These are the activations of a small neural network, seen along a few directions. Each row is one input.
In each table, some parts of the input vary, and every possible input appears once, in random order.
A made-up example of a description, with smaller parts first: one of 6 places along a line, together with either a single point or one of 9 places around a ring or (one of 2 separate values, together with one of 5 places around a ring).
Shared parts are said once, and a part with two or three values counts as separate values.

Other details of the inputs vary at random and push rows far along two fixed directions, the same in every table; ignore that.

Rows:
R1: [  4  -7  12  -8   1  -1   4   1   6  -5   2 -11 -10 -10]
R2: [  5  -8   7   2   1  -2   4  -2   3 -12  -2 -16  -7  -9]
R3: [-8  5 10 10 14 -2 11 -7 -3  3 12  4  3 -2]
R4: [-27   5 -18 -10 -21  22 -30 -37  14   1   2  19   8  35]
R5: [-9  7  8  9 14  1 11 -8  1  4 11  5  0 -3]
R6: [  2   1  10  -8   1  -6   3   1   5  -7  -5 -12  -5 -15]
R7: [ 44  -1  -1  14  13   0   4  82 -29  12  -3  10   1 -18]
R8: [ 27  -3 -27  -5 -22  21 -32  54 -19   3 -19  29  15  20]
R9: [  1   2   9  -7   0  -6   0   2   4   0   2 -16  -7 -13]
R10: [  4  -3   6   2   2  -2   2  -1   2 -12   2 -17  -6 -11]
R11: [-25   4 -15 -11 -22  18 -29 -37   9  -2   4  14  14  41]
R12: [  7 -11  -4   2  -6 -11  19 -12   6   1   7   8  -6 -16]
R13: [-10   8   7   8  15  -6  11  -6  -3   6   7   1   4  -3]
R14: [ -9   7   8   5  13  -7  10 -11  -1   4   7  -2   5   2]
R15: [-4  7  7  3 13 -6  8 -8 -1  6  4 -1  5  4]
R16: [ 28 -13 -32   1 -22  19 -27  51 -22   2 -22  24   9  27]
R17: [-9  9  6  7 16 -4 10 -7  3  8  4  4 -2 -6]
R18: [-18  -1 -23 -18 -34  15 -37 -29  12 -12 -11  -6   6  28]
R19: [  2  -5   5   1   1  -7   4  -1   2  -8  -7 -19  -6 -10]
R20: [  1  -4  10  -9   1  -6   4   2   5  -2  -3 -13  -8 -11]
R21: [-11   9   6   8  14  -3  11  -7   0   7   6   3   1  -5]
R22: [  4  -8  -7   0  -5 -15  19 -12   5   5   1   6  -5 -17]
R23: [  3  -9   5  -3   0  -8   8  -2   1  -7  -9 -16 -11  -7]
R24: [ 0  5 11  6 15 -3 11 -6 -1  2 10  0  3  2]
Each input here is: one of 2 separate values, together with either a single point or one of 5 places along a line or one of 6 places along a line.
Changing only the choice among 2 separate values turns R19 into R2. The same change can be made to R14. Which row results?
> R11
Which other rows does R23 become when the choice among 2 separate values takes its other values? List them by row number.
> R16

Rows:
R25: [-19   4  16  -7   5 -10   1 -29  12  -8  -5 -30  -5  -1]
R26: [ 12  -7 -32   4 -19   4 -14  22 -11   9 -21  17   5  14]
R27: [-31  12  10  14  21  -5  15 -46   5   8  18   8   8  10]
R28: [ 14  -9 -23  -7 -23   7 -19  23  -5  11  -7  22   9  10]
R29: [ -4  17 -19  12   6  16 -10  15 -14  26   8  45  24  27]
R30: [-11  -5  14   0   0   0   3 -36  15 -19   6 -24  -7  -3]
R31: [-21   1  10  -8   2  -1   0 -33  14 -18   5 -29  -7   1]
R32: [ 10   8 -14 -10 -11  13 -27  36 -11  11 -16  12  11  16]
R33: [ -5  -4  15 -10  -4  -3   8 -26  18  -9  11 -11 -14  -8]
R34: [ -8 -11  10  -5  -2  -6   7 -34  12 -15   4 -15 -10  -1]
R35: [ 17 -10 -26   1 -21   6 -10  25 -17   4 -15  17  10  17]
R36: [ 49  -3  49  35  65 -27  66  83 -26   4  14 -15 -20 -75]
R37: [ 11   5 -15  -4 -12  18 -27  35 -12   4  -6  12   8  14]
R38: [-14   1   7 -15  -9 -12   8 -34  20  -7   3 -10 -11 -20]
What is each input in this table made of?
> one of 2 separate values, together with either a single point or one of 6 places along a line
Changing only the choice among 2 separate values turns R32 into R25. The same change can be made to R28. Which row results?
> R35
Which other rows does R37 become when the choice among 2 separate values takes its other values? List them by row number.
> R31
